Each row below holds a small network's activations on one input, seen along a few directions.
Each table varies a few parts of the input and shows all the possible inputs, shuffled.
A made-up example of a description, with smaller parts first: one of 2 separate values, together with either a single point or one of 9 places along a line or (one of 4 places along a line, together with one of 8 places around a ring).
Shared parts are said once, and a part with two or three values counts as separate values.
In the rows, 128 means zero.

Other details of the inputs shift rows strongly along two fixed directions, in all tables alike. That doesn't count.

Table:
row 1: [121 119 173 186 180 151 106  88 127 118 167 143]
row 2: [157 133 104  82  95  71 160 171 121 149  97 153]
row 3: [133 159 130 158 167 155 124 114 141 119 142 121]
row 4: [122 141 144 170 166 156 104  84 134 119 160 126]
row 5: [165 156  90  56  83  89 162 211 152 119 123 129]
row 6: [133 109 156 135 178 150 127 142 101  84 110 133]
row 7: [129 109 173 133 175 167 117 114 119  78 129 130]
row 8: [ 97 131  66 119  53 106 124 127 133 180 125  87]
row 9: [106  98 120 142 118 123 135 100 112 156 101  82]
row 10: [ 84 145 112 160 111 184 101  62 145 163 113 114]
row 11: [ 99 100 149 129 101 118 130 106 129 129 124  94]
row 12: [207 146 169  53 168 100 153 221 125  46 124 224]
row 13: [ 87 139 104 192 131 146 102  66 122 165 139  92]
row 14: [ 97 109  78 144  75 121 123  97 128 205 127  85]
row 15: [131  92 188 168 194 186  95 115 120 102 168 174]
row 16: [201 128 186  64 163  85 157 224 123  55 128 229]
row 17: [136 144  77  61  37  71 147 170 152 148 137 106]
row 18: [121 153  68  79  37  64 150 156 132 161  95 121]
row 19: [ 89 133 109 132  96 150 129  93 141 142 104  62]
row 20: [147 115 165 197 232 167 113 100 104 122 147 155]
Description of these inputs: one of 4 separate values, together with one of 5 places around a ring.
Question: Changing only the place on the ring of 5 turns row 6 into row 7. The same change can be made to row 18. Which row results?
Answer: row 12

Table:
row 21: [ 90 125  98 115  39  91 137  81 144 175 103  78]
row 22: [126 136 129 137 140 171 112 130 130 120 140 159]
row 23: [140 111 136 147 153 129 110 120 122 138 164 145]
row 24: [122 134 161 145 146 135 126 123 132 120 120 154]
row 25: [ 73 127  99 114  39  91 130  89 130 162  95  74]
row 26: [142 131 138 149 175 148 135 128 125 134 119 127]
row 27: [ 84 133  77 107  35 123 125 112 150 163 108  79]
row 28: [ 97 125 143 159 120 147 117  70 143 161 122 118]
row 29: [115 118 141 114 140 168 113 133 121  93 116 136]
row 30: [135 127 151 143 149 137 125 103 125 128 135 162]
row 31: [131 130 144 126 146 174 119 128 146 123 131 145]
row 32: [133 136 119 161 170 145 129 128 112 131 128 141]
row 33: [119 130 102 135 116 117 140 130 118 138 102  96]
row 34: [164 122 141  90 124  81 159 191 139 121 138 133]
row 35: [ 99 144  70 109  40 124 128 101 153 187 129  94]
row 36: [165 130 121  89 114  65 160 206 126 112 145 151]
row 37: [124  99 153 149 148 138 122 132 116 111 139 123]
row 38: [140 134 126 128 143 166 102 119 132 129 146 163]
row 39: [134 153 107  80  79 107 147 182 153 129 115 132]
row 40: [132 114 142 120 142 174 118 122 134 107 124 140]
row 41: [147 134 115 152 173 140 117 117 115 141 135 144]
row 42: [ 87 176 108 160 101 136 111  72 162 129 159  64]
row 43: [144 130 122 153 173 146 132 119 116 137 130 137]
row 44: [125 109 164 119 145 134 126 107 115 103 110 136]
row 45: [127 137 140 149 141 128 107 110 120 128 137 169]
row 46: [150 110 119  82  86  69 160 173 133 126 127 104]
row 47: [ 91 112 135 173 123 145 112  99 135 160 145  99]
row 48: [130 116 135 156 152 129 106 129 118 131 162 149]
row 49: [135 140 110 159 166 137 115 125 112 137 132 145]
row 50: [129 140 122 135 137 163  99 128 128 125 144 164]
row 51: [125 120 133 139 164 142 129 132 100 106 103 114]
row 52: [108 125 129 125  93 108 133 114 129 130 107 120]
row 53: [173 131 117  88 136  89 167 182 119 108 101 125]
row 54: [ 87  92 125 143  96 132 116  79 122 157 131  66]
row 55: [137 107 145 149 156 137 124 122 123 133 160 139]
row 56: [127 134 147 147 143 132 124 117 122 122 132 165]
row 57: [172 131 118  66 131  77 170 194 110  98  94 119]
row 58: [154 111 141  76 116  73 156 202 113  87 123 125]
row 59: [141 131 146 141 149 130 111 104 123 130 139 170]
row 60: [129 137 132 158 169 147 131 134 122 131 116 127]
row 61: [157 126 128  50 111 112 150 186 131  86 108 140]
row 62: [137 169 145 140 159 142 123 105 156  88 165 106]
Question: What do these inputs look like to the network?
Answer: one of 2 separate values, together with either a single point or (one of 4 separate values, together with one of 5 places along a line)
Question: Changing only the choice among 2 separate values turns row 50 into row 38. The same change can be made to row 29. Which row results?
Answer: row 61
Question: Which other rows does row 56 become when the place on the line of 5 takes its other values? List them by row number.
Answer: row 24, row 25, row 45, row 52
Question: Which other rows does row 33 become when the choice among 4 separate values takes its other values? List them by row number.
Answer: row 27, row 37, row 52
Question: Which other rows does row 48 become when the choice among 2 separate values takes its other values? List them by row number.
Answer: row 23

Table:
row 63: [134 133 155 129 156 187 110 125 143 101 131 167]
row 64: [117 107 111  86  52  88 133 132 137 154 126 117]
row 65: [210 152 158  42 164 120 160 230 134  44 118 218]
row 66: [131 152 161 146 176 159 121 122 140  91 146 139]
row 67: [192 110 161  85 173  71 166 220  91  72 102 187]
row 68: [102 132 134 155 142 208  89  85 132 123 128 149]
row 69: [ 92 146 133 183 150 181  90  65 137 121 147 106]
row 70: [127  89 177 135 153 157 110 127 121 111 143 165]
row 71: [113 170  91  99  68  91 139 118 157 145 126  82]
row 72: [ 90  88 156 193 155 158 112  60 105 159 115 113]
row 73: [116 111 103 113  70  67 152 116 118 172  96  92]
row 74: [119 116 141 172 182 163 127 111 120 120 133  89]
row 75: [109  91 156 144 142 165  98 110 110 120 138 158]
row 76: [136 136  90 101  99  84 160 151 132 141 114  62]
row 77: [113 138  74 115  84  90 152 143 124 150 112  54]
row 78: [148 176  48 151  82  60 129 135 148 224 175 149]
Question: What do these inputs look like to the network?
Answer: either a single point or (one of 3 separate values, together with one of 5 places around a ring)

Table:
row 79: [ 89  83 149 165 142 174  98  70 105 140 112 118]
row 80: [168 110 148  80 152 116 160 193 113  80  95 144]
row 81: [103 107 134 110  79 106 131 116 133 142 111 106]
row 82: [128 145  87 135 107 112 137 123 133 165 118 106]
row 83: [128 153  73 116  84  89 144 133 137 174 113  95]
row 84: [161 116 147  55  93  62 168 202 130  93 106 148]
row 85: [179 129 143  96 161 126 135 191 116  93 132 211]
row 86: [ 78 109 128 154 113 170 112  78 126 133 106  73]
row 87: [117 155 105 111  80 127 123 116 156 139 143 123]
row 88: [147 114 146 127 161 114 135 146 104 114 121 157]
row 89: [181 154 102  55 112  88 162 216 135 113 113 163]
row 90: [138 119 191 198 232 190  90  91 116 106 159 190]
row 91: [112 140 108 128 107 114 142 124 129 134 114  88]
row 92: [163 120 166  85 172 129 149 193 114  53 103 147]
row 93: [ 98 150 116 169 119 145 103  64 145 155 149 101]
row 94: [115 138 110 118  76 118 123 120 148 159 138 142]
row 95: [180 139 180 103 194 115 147 177 122  54 139 171]
row 96: [111 148  99 106  60  77 149 118 147 146 126  79]
row 97: [169 128 163  97 154  84 154 181 121  93 129 170]
row 98: [ 85 131 118 167 128 153 115  75 126 149 120  77]
row 99: [109 119 102 130  87  94 137 112 118 165 114 107]
row 100: [118 165  76 114  76  88 141 135 144 158 118  86]
row 101: [158 153 144 129 160 123 131 142 138  96 149 154]
row 102: [111 155  91 114  89 135 123 128 145 146 124 111]
row 103: [105 121 129 182 167 214  92  72 125 148 135 139]
row 104: [102 129 108  89  46  92 144 120 147 134 111  72]
row 105: [132 131 184 174 218 222  83  88 130  84 164 184]
row 106: [115 124  96 130  89 128 116 128 144 164 166 106]
row 107: [102 136 134 200 180 193  96  70 125 133 140 118]
row 108: [104 117 134 200 170 176  87  61 111 160 141 143]
row 109: [106 111 106 108  88 121 138 120 125 149  91  79]
row 110: [184 108 170 116 200 110 147 200 111  73 162 159]
row 111: [ 84  82 132 161 114 157 105  85 125 151 147  69]
row 112: [178 139 114  69 123  65 181 208 121 106 103 134]
row 113: [105 104 100  96  53  88 142 129 121 156  95  95]
row 114: [190 127 147 117 185 103 142 203 123  91 170 165]
row 115: [114 141 109 143  89 100 126 106 143 169 138 122]
row 116: [123 141  77 119  67  75 138 130 131 178 120 116]
row 117: [101 110 143 191 183 187 106  64 110 144 123 109]
row 118: [110 133 128 139 109 146 106 101 142 154 144 149]
row 119: [170 119 188  86 179 129 142 178 122  42 124 164]
row 120: [117 133  95 116  84 121 118 123 130 166 126 141]
row 121: [110 118 143 152 124 122 126  98 127 143 133 124]
row 122: [129 128 171 180 224 233  90 103 120  86 147 176]
Question: Changing only one part turns row 116 into row 85. The same change can be made to row 100. Which row results?
Answer: row 102
Question: What do these inputs look like to the network?
Answer: one of 4 places along a line, together with either a single point or (one of 2 separate values, together with one of 5 places around a ring)
Question: A walk changes only the place on the ring of 5. It starts at row 120 and steps to row 89. List the rest of the walk in order.
Answer: row 102, row 105, row 118
Question: Which other rows does row 111 become when the place on the line of 4 takes its other values? List them by row number.
Answer: row 106, row 110, row 114
Question: Which other rows agree with row 113 in the place on the line of 4? List them by row number.
Answer: row 79, row 80, row 81, row 84, row 86, row 92, row 104, row 109, row 111, row 119
